These are the activations of a small network on made-up records, seen along a few directions, one row for each record.
Each row is followed by the record's values for the fields E, M, K, G, V, W.
Not every record has every field; a missing one is written none.
Other fields move the rows too, some of them a lot.
In the rows, zero is written as 500.
Strong random noise was added to every row along 2 fixed directions; ignore it. To show where, here is one row again and again, with new noise each time:
449, 539, 739, 571, 422, 274, 420, 405, 581, 453, 817, 671, 470, 417, 386, 623, 412
385, 528, 750, 688, 543, 406, 536, 339, 431, 494, 704, 556, 501, 331, 274, 707, 522
598, 351, 720, 689, 543, 726, 383, 484, 560, 372, 490, 501, 331, 308, 226, 555, 354
495, 500, 732, 572, 422, 345, 387, 436, 608, 426, 770, 658, 433, 411, 375, 590, 376

313, 623, 589, 498, 349, 140, 536, 347, 471, 582, 817, 560, 619, 630, 617, 600, 577
(E e2; M m1; K k2; G g3; V none; W w1)
563, 441, 355, 544, 534, 699, 567, 566, 463, 486, 373, 350, 437, 522, 557, 426, 495
(E e2; M m2; K k1; G g1; V v4; W w1)
521, 498, 434, 487, 464, 482, 513, 550, 524, 490, 548, 498, 448, 539, 611, 419, 491
(E e2; M m2; K k1; G g1; V v4; W w1)
502, 588, 541, 330, 410, 79, 391, 562, 680, 530, 735, 651, 488, 509, 583, 416, 501
(E e2; M m2; K k1; G g1; V v1; W w2)
518, 463, 562, 566, 395, 558, 423, 510, 568, 436, 579, 421, 450, 532, 510, 456, 443
(E e2; M m2; K k3; G g3; V none; W w1)
435, 479, 557, 602, 568, 648, 526, 458, 456, 448, 486, 370, 463, 472, 337, 557, 582
(E e2; M m2; K k3; G g1; V v2; W w1)
607, 485, 434, 413, 469, 545, 401, 526, 626, 441, 491, 703, 503, 436, 473, 367, 336
(E e1; M m2; K k1; G g4; V none; W w2)
608, 375, 621, 509, 473, 615, 357, 536, 556, 448, 401, 605, 386, 449, 427, 411, 467
(E e2; M m3; K k2; G g3; V none; W w1)
381, 602, 436, 416, 581, 370, 632, 480, 392, 599, 534, 611, 590, 497, 485, 570, 698
(E e2; M m3; K k1; G g1; V v3; W w1)
588, 458, 481, 451, 418, 553, 476, 584, 644, 458, 528, 536, 481, 570, 628, 369, 365
(E e1; M m2; K k1; G g3; V none; W w1)
604, 413, 447, 501, 466, 742, 440, 561, 559, 498, 415, 390, 413, 444, 473, 471, 483
(E e2; M m2; K k1; G g4; V none; W w1)
523, 442, 471, 513, 543, 527, 543, 456, 422, 553, 439, 498, 445, 496, 534, 501, 561
(E e2; M m3; K k2; G g1; V v4; W w1)
475, 368, 683, 638, 568, 564, 377, 562, 552, 462, 554, 543, 355, 355, 213, 661, 509
(E e2; M m3; K k1; G g1; V v2; W w2)
524, 461, 638, 593, 536, 632, 460, 513, 470, 463, 444, 522, 441, 356, 374, 471, 574
(E e2; M m2; K k1; G g3; V none; W w1)
418, 501, 417, 576, 659, 653, 682, 419, 273, 490, 293, 331, 528, 303, 369, 586, 671
(E e2; M m2; K k1; G g1; V v1; W w2)
548, 369, 598, 465, 487, 521, 385, 649, 607, 534, 562, 643, 419, 484, 428, 378, 439
(E e2; M m3; K k1; G g3; V none; W w1)
470, 519, 488, 417, 506, 420, 495, 537, 539, 503, 558, 625, 483, 513, 513, 499, 582
(E e2; M m3; K k1; G g1; V v3; W w1)
420, 674, 371, 291, 552, 220, 698, 484, 446, 643, 603, 714, 647, 573, 655, 530, 618
(E e1; M m3; K k1; G g1; V v1; W w1)
372, 558, 415, 601, 402, 322, 473, 371, 540, 477, 665, 494, 655, 582, 687, 546, 546
(E e2; M m3; K k1; G g3; V none; W w2)
546, 391, 565, 595, 547, 554, 324, 553, 624, 501, 553, 553, 416, 405, 346, 403, 410
(E e2; M m2; K k1; G g3; V none; W w2)
503, 545, 473, 426, 447, 463, 557, 411, 527, 593, 547, 475, 544, 567, 584, 568, 495
(E e1; M m1; K k2; G g4; V none; W w1)
458, 624, 397, 372, 463, 325, 564, 563, 423, 568, 599, 594, 619, 589, 640, 454, 531
(E e2; M m2; K k1; G g2; V none; W w1)
404, 567, 533, 579, 556, 519, 575, 439, 415, 486, 512, 429, 494, 482, 410, 551, 612
(E e2; M m2; K k3; G g1; V v3; W w1)
476, 577, 489, 537, 562, 634, 651, 426, 383, 566, 349, 440, 575, 464, 400, 529, 545
(E e1; M m1; K k3; G g4; V none; W w1)
563, 575, 394, 237, 378, 237, 472, 620, 722, 492, 648, 781, 503, 680, 785, 340, 386
(E e1; M m3; K k1; G g1; V v1; W w1)
379, 641, 470, 458, 470, 280, 590, 474, 461, 550, 653, 577, 545, 546, 600, 518, 609
(E e2; M m2; K k1; G g1; V v1; W w1)
484, 567, 463, 537, 452, 544, 570, 461, 390, 562, 424, 446, 537, 495, 460, 469, 525
(E e2; M m1; K k3; G g4; V none; W w1)
577, 492, 427, 343, 503, 551, 487, 622, 648, 439, 486, 604, 486, 600, 528, 375, 402
(E e1; M m2; K k1; G g1; V v2; W w1)
467, 491, 478, 621, 660, 745, 626, 483, 327, 486, 301, 358, 474, 424, 307, 502, 609
(E e2; M m2; K k3; G g1; V v3; W w1)
474, 631, 458, 350, 396, 281, 456, 530, 527, 510, 710, 571, 572, 639, 640, 491, 482
(E e2; M m2; K k3; G g2; V none; W w1)
497, 453, 541, 703, 676, 826, 615, 404, 292, 493, 251, 261, 397, 352, 301, 578, 643
(E e2; M m1; K k3; G g1; V v1; W w1)
361, 513, 575, 754, 671, 736, 757, 336, 272, 561, 384, 241, 593, 396, 350, 655, 662
(E e1; M m2; K k3; G g3; V none; W w1)
698, 427, 466, 394, 488, 528, 363, 584, 535, 452, 457, 629, 467, 573, 470, 337, 388
(E e2; M m1; K k2; G g2; V none; W w1)
650, 399, 440, 363, 477, 571, 375, 662, 579, 456, 492, 602, 478, 556, 584, 379, 418
(E e2; M m3; K k1; G g2; V none; W w1)
669, 437, 413, 404, 469, 571, 226, 635, 686, 448, 371, 448, 408, 614, 579, 355, 311
(E e2; M m1; K k2; G g2; V none; W w2)
570, 526, 416, 397, 414, 493, 545, 489, 546, 576, 470, 509, 525, 597, 633, 449, 408
(E e1; M m1; K k2; G g4; V none; W w1)
517, 443, 669, 620, 530, 632, 454, 434, 428, 476, 407, 481, 425, 395, 349, 511, 559
(E e2; M m1; K k2; G g3; V none; W w1)
434, 470, 589, 678, 490, 624, 537, 402, 412, 488, 499, 311, 491, 485, 417, 562, 550
(E e2; M m1; K k3; G g3; V none; W w1)
674, 340, 514, 618, 601, 847, 453, 582, 530, 375, 303, 465, 273, 362, 281, 452, 288
(E e1; M m2; K k3; G g1; V v1; W w2)
547, 471, 582, 627, 421, 574, 465, 460, 586, 471, 486, 305, 429, 465, 438, 630, 404
(E e1; M m1; K k3; G g4; V none; W w2)
487, 453, 582, 495, 606, 602, 438, 532, 477, 518, 420, 556, 367, 482, 345, 453, 502
(E e2; M m1; K k2; G g1; V v3; W w1)
557, 476, 486, 444, 373, 507, 410, 468, 574, 534, 555, 462, 446, 557, 552, 512, 459
(E e2; M m1; K k2; G g4; V none; W w1)
514, 502, 611, 581, 392, 459, 359, 601, 542, 385, 549, 554, 427, 453, 418, 596, 408
(E e2; M m2; K k1; G g2; V none; W w2)
546, 519, 464, 451, 452, 423, 484, 538, 541, 498, 590, 546, 439, 511, 616, 436, 506
(E e2; M m2; K k1; G g1; V v4; W w1)
607, 484, 436, 455, 542, 579, 560, 547, 548, 490, 444, 506, 444, 496, 604, 416, 463
(E e1; M m2; K k1; G g1; V v4; W w1)
521, 515, 677, 655, 476, 592, 421, 485, 491, 448, 483, 465, 413, 402, 391, 514, 540
(E e2; M m2; K k3; G g3; V none; W w1)

Here are new rows. What are their fields?
497, 555, 485, 440, 509, 544, 574, 483, 523, 557, 504, 516, 562, 473, 493, 537, 546
(E e1; M m2; K k1; G g4; V none; W w1)
670, 431, 402, 398, 430, 565, 398, 573, 582, 458, 439, 502, 363, 597, 593, 372, 374
(E e2; M m1; K k2; G g1; V v4; W w1)
577, 510, 302, 592, 430, 602, 406, 455, 499, 387, 419, 295, 561, 635, 676, 443, 368
(E e2; M m1; K k3; G g2; V none; W w2)
696, 432, 454, 373, 475, 619, 356, 699, 581, 409, 418, 604, 444, 527, 534, 308, 383
(E e2; M m2; K k1; G g2; V none; W w1)
461, 485, 675, 779, 368, 480, 492, 421, 553, 397, 590, 297, 466, 521, 444, 690, 396
(E e1; M m1; K k3; G g3; V none; W w2)
568, 528, 406, 205, 334, 241, 345, 607, 646, 511, 665, 735, 528, 736, 736, 396, 377
(E e2; M m3; K k2; G g2; V none; W w1)
603, 526, 419, 414, 492, 561, 470, 569, 519, 466, 446, 496, 408, 514, 516, 423, 475
(E e2; M m2; K k3; G g1; V v1; W w1)
680, 446, 498, 445, 427, 615, 343, 606, 649, 378, 458, 509, 305, 506, 537, 354, 387
(E e2; M m2; K k3; G g1; V v1; W w1)
510, 505, 413, 402, 497, 392, 596, 479, 519, 561, 513, 584, 521, 629, 686, 450, 467
(E e1; M m3; K k2; G g1; V v4; W w1)
512, 444, 610, 545, 541, 583, 470, 529, 472, 498, 443, 600, 467, 376, 405, 469, 590
(E e2; M m3; K k1; G g3; V none; W w1)
532, 597, 496, 396, 404, 294, 322, 566, 626, 483, 604, 615, 384, 553, 557, 451, 371
(E e2; M m1; K k3; G g1; V v1; W w2)
489, 337, 663, 761, 538, 703, 438, 473, 454, 431, 517, 434, 371, 290, 215, 618, 456
(E e2; M m2; K k1; G g3; V none; W w2)
542, 492, 674, 568, 439, 528, 391, 467, 526, 432, 526, 514, 415, 442, 423, 467, 498
(E e2; M m1; K k3; G g3; V none; W w1)
347, 652, 383, 623, 507, 339, 609, 316, 305, 526, 632, 383, 713, 538, 596, 616, 579
(E e2; M m2; K k3; G g2; V none; W w2)
634, 468, 352, 313, 419, 432, 427, 642, 628, 492, 538, 644, 434, 596, 677, 349, 423
(E e2; M m3; K k1; G g1; V v4; W w1)
652, 430, 390, 443, 393, 671, 424, 629, 603, 488, 412, 463, 419, 509, 571, 356, 396
(E e2; M m2; K k1; G g4; V none; W w1)
645, 380, 420, 404, 542, 710, 416, 599, 550, 454, 276, 539, 372, 531, 441, 400, 457
(E e2; M m3; K k2; G g1; V v3; W w1)
525, 459, 555, 561, 528, 563, 430, 506, 568, 465, 507, 416, 429, 547, 335, 472, 502
(E e2; M m1; K k3; G g1; V v2; W w1)
632, 411, 450, 597, 585, 916, 442, 614, 443, 428, 237, 287, 389, 479, 393, 470, 446
(E e2; M m2; K k3; G g2; V none; W w1)
612, 591, 479, 314, 444, 367, 457, 591, 584, 465, 587, 660, 562, 618, 641, 378, 381
(E e1; M m2; K k3; G g2; V none; W w1)
598, 513, 482, 379, 433, 432, 461, 453, 623, 538, 577, 616, 524, 576, 505, 466, 431
(E e1; M m1; K k2; G g4; V none; W w1)
519, 391, 713, 617, 440, 403, 374, 515, 598, 454, 489, 456, 447, 447, 367, 540, 508
(E e2; M m3; K k2; G g3; V none; W w2)
484, 571, 373, 372, 466, 402, 647, 510, 502, 642, 526, 595, 626, 555, 662, 480, 527
(E e1; M m3; K k1; G g4; V none; W w1)
